Each row below holds a small network's activations on one input, seen along a few directions.
Each table varies a few parts of the input and shows all the possible inputs, shuffled.
A made-up example of a description, with smaller parts first: line(6) and (point or ring(11) or (values(3) and ring(8))).
Shared parts are said once, and a part with two or three values counts as separate values.

Other details of the inputs shift rows strongly along two fixed directions, in all tables alike. That doesn't count.

Table:
row 1: [ -7  -8 -63 -41   8  73  10 -20  64 -17  -2 -65]
row 2: [ 15 -29  39  -8 -29 -10   4   0 -21   9  20  28]
row 3: [-29 -36 -15 -47   9  -6  -4  14 -11 -61 -27  20]
row 4: [-21   6  25  11   9 -27   7   4 -18   0  -1  33]
row 5: [  4  32  18  40  19 -23  10   8 -11  36  12  25]
row 6: [-19 -11  39   9   2  -8 -10   3 -17  -7  32   2]
row 7: [ 16  -1 -46 -24  12  31 -13   5  35 -18 -13 -37]
row 8: [ 55  17  -8  17 -30  26   8  -7  13  53  12  -9]
row 9: [ 15  23   6  30  16 -15 -24  32 -18  34  15  24]
row 10: [-25 -13  47  -2  -9 -10 -17  -8 -15  14  -3   7]
row 11: [ 52  11  -5  10 -31  33  -2  -6  15  57  14  -9]
row 12: [ 16  42 -33  30  20  42   6   3  44  54  48 -45]
row 13: [-30   5 -61 -45  13  57  39 -10  72   1  -7 -49]
row 14: [-22  15  27  23   1 -34  19  -7 -16  10  10  10]
row 15: [ 34  20 -20  15  17  27 -35  28  14  48  -2  -2]
row 16: [-14 -12  22   6 -10 -10 -11 -17 -20 -25   7  -7]
row 17: [  7  -3   9  10   1 -25 -29  14 -34  -7 -19  26]
row 18: [-26  -5  39   4 -13 -17 -13 -12 -19  12  -5   8]
row 19: [ 27  21  -8  20  25  17 -16  33  25  33  30 -20]
row 20: [-48 -34   4 -47   8  -3  13  -5   2 -52 -25  24]
row 21: [-26 -35  -8 -39   5 -15   1   6  -6 -75 -14   0]
row 22: [-16 -50   4 -50   0  -1 -21   1  -7 -73 -30  -6]
row 23: [-12   4  24  24   2 -27  10  -7 -25 -16  25   1]
row 24: [-24  -1  36  10 -13 -24  -5 -14 -20   7  -7   7]
row 25: [-40 -16   2 -27   8  -8  12  -6  -2 -34 -18  24]
row 26: [ 14  26  21  40   9 -17  -8   0 -14  41  -5  21]
row 27: [-11 -47  -4 -43 -37 -12  36 -22 -11 -60 -14  17]
row 28: [ -2   4   5  12  10 -31 -10  23 -30  -8  -3  30]
row 29: [ 17  -2  20  17   3 -32 -18   7 -28 -21  -8   3]
row 30: [  9  13  33  36  -2  -1 -30  -3 -16  34  33 -10]
row 31: [-61 -27   4 -40  -8 -13  21 -18   0 -49 -16   3]
row 32: [-21 -37 -19 -45  -3  -7 -18   1 -17 -63 -46  17]
row 33: [ 17  22  26  46   0 -13 -12  -9 -20  26  26 -10]
row 34: [ 16   6 -87 -35  15  50  10  -3  63 -31 -25 -58]
row 35: [-29  19 -72 -33  10  45  50 -15  67  -4 -10 -49]
row 36: [  7   1  15  20  12 -39   0  15 -25 -23   8   9]
row 37: [ 21 -12  24  11 -29 -29  26 -10 -29  -2  11  26]
row 38: [-31 -25   5 -32  -1  -2  -5 -15  -6 -33 -36  19]
row 39: [ 64  18 -20   7 -23  61   0   1  42  78  19 -26]
row 40: [ 53  11  28  32 -32 -10   4  -9 -24  41  10  13]
row 41: [ 40  13 -11  14 -21  22  16   2  19  54  32  -2]
row 42: [  8  14   1  23  14 -34  -3  20 -30  -3  -2  28]
row 43: [ 26  47 -33  28  19  38   2   5  43  69   1 -16]
row 44: [-23 -30 -11 -33   5 -22  10   4  -8 -79 -16   0]
row 45: [  2  23  26  43   6 -13  -3   4 -14  25  44  -4]
row 46: [  3   2  38  16   9  -1 -27   8 -11  41  -1  25]
row 47: [-18   4  32  14 -10 -29   4 -17 -23   4 -11   6]
row 48: [ 19  16 -97 -32  19  44  16  -2  50 -19 -40 -35]
Each input here is: values(2) and line(4) and (point or ring(5)).
- The inputs of row 33 and row 23 match in every part but the values(2) part. If row 24 is changed in the same way as row 33 into row 23, which row does it become? => row 35
- The inputs of row 27 and row 8 match in every part but the values(2) part. If row 3 is changed in the same way as row 27 into row 8, which row does it become? => row 15
- Which other rows does row 22 become when the values(2) part takes its other values? List them by row number. => row 19
- Which other rows agree with row 37 in the values(2) part and the line(4) part? List them by row number. => row 5, row 14, row 23, row 36, row 42
- A walk changes only the ring(5) part. It starts at row 7 and steps to row 30. List the rest of the walk in order. => row 18, row 38, row 32
- Which other rows does row 26 become when the line(4) part takes its other values? List them by row number. => row 38, row 43, row 46

Table:
row 49: [ 16  18  32  36  17 -10 -34  27 -13  42  24   9]
row 50: [-33 -15 -88 -72  -6  69  59 -41  81 -45 -23 -65]
row 51: [ 26   1  19  18 -14 -15  -9   0 -22  14  -1  15]
row 52: [  2 -12  22   4  -9 -26   2   6 -27  -9   4  31]
row 53: [ 15 -13  21   6 -15 -16 -14   1 -27 -11   4  11]
row 54: [-27  -4  24   6   8 -33   5   4 -26 -22   2  24]
row 55: [-19  -9 -15 -17   5   0   5  -8   2 -40  -9 -15]
row 56: [-10   2  22  14   2 -26  -5  -3 -24  -9  -6  11]
row 57: [-19   2  24  13   3 -35   3  -1 -27  -9  -5  21]
row 58: [ 20  46 -42  24  31  34   8  16  48  46  25 -40]
row 59: [-13 -42  -2 -47 -38  14  28 -34   5 -40 -13  -5]
row 60: [ 48  45 -52  21   4  41  17   7  47  67  10 -24]
row 61: [-38 -45   9 -50 -21   8   8 -26   0 -48 -22   0]
row 62: [ 18  32  26  46  18  -9 -24  27 -10  62  26  19]
row 63: [-29 -25  -9 -36   0  -5   3  -6  -4 -45 -34  11]
row 64: [ 35  42 -41  21  20  43 -10  12  44  62   5 -31]
row 65: [ 19  -2  22  16  -4 -15 -11  13 -18   9  16  12]
row 66: [-10 -19  28  -3  -1 -19 -29   5 -29 -22  -6  14]
- The inputs of row 62 and row 54 match in every part but one. If row 49 is changed in the same way as row 62 into row 54, which row does it become? => row 58
- Describe the family of inputs behind these rows. => values(3) and (point or ring(5))
- Which other rows agree with row 51 in the values(3) part? List them by row number. => row 52, row 53, row 59, row 60, row 65
- Which other rows does row 51 become when the values(3) part takes its other values? List them by row number. => row 56, row 64

Table:
row 67: [ -4 -10  -8 -16  -3   6   2  -3   5 -13  -9  -2]
row 68: [ 20  13 -26   2  -2  28   9  -2  27  23   9 -21]
row 69: [ -5  -9  -6 -14  -3   7   0  -5   5 -13  -8  -6]
row 70: [ -7 -24  17 -15 -16 -16   2  -8 -19 -27 -10  15]
row 71: [-10  -7   9  -1   7 -16  -9   7 -16 -21  -4  10]
row 72: [  7  17 -31   2  17  18   1   7  23   8  -1 -18]
row 73: [-10  18 -24   2  17  13  13   1  23   7   3 -17]
row 74: [ -8  -5 -12 -12   8  -3   0   5   1 -23 -13   2]
row 75: [ -5 -10  -7 -15  -2   8  -1  -3   6 -14  -5  -5]
row 76: [-21  -5  -4 -13   0   5  12 -10   9 -12  -3  -7]
row 77: [ 21  12 -26   1  -4  24  10  -2  24  23   2 -15]
row 78: [ 12  -3  70  38 -17 -43 -23   5 -53  23  20  35]
row 79: [-11 -22  14 -15 -10 -13  -5  -5 -18 -25 -14  16]
row 80: [29 43 27 58  2  0 -4  8  0 84 43 -2]
row 81: [ -7  -7   7  -3   4 -17  -8   6 -17 -19 -11  16]
- The inputs of row 67 and row 74 match in every part but one. If row 79 is changed in the same way as row 67 into row 74, which row does it become? => row 81
- Describe the family of inputs behind these rows. => values(3) and (point or line(4))
- Which other rows does row 73 become when the values(3) part takes its other values? List them by row number. => row 76, row 80
- Which other rows agree with row 80 in the values(3) part? List them by row number. => row 68, row 70, row 77, row 78
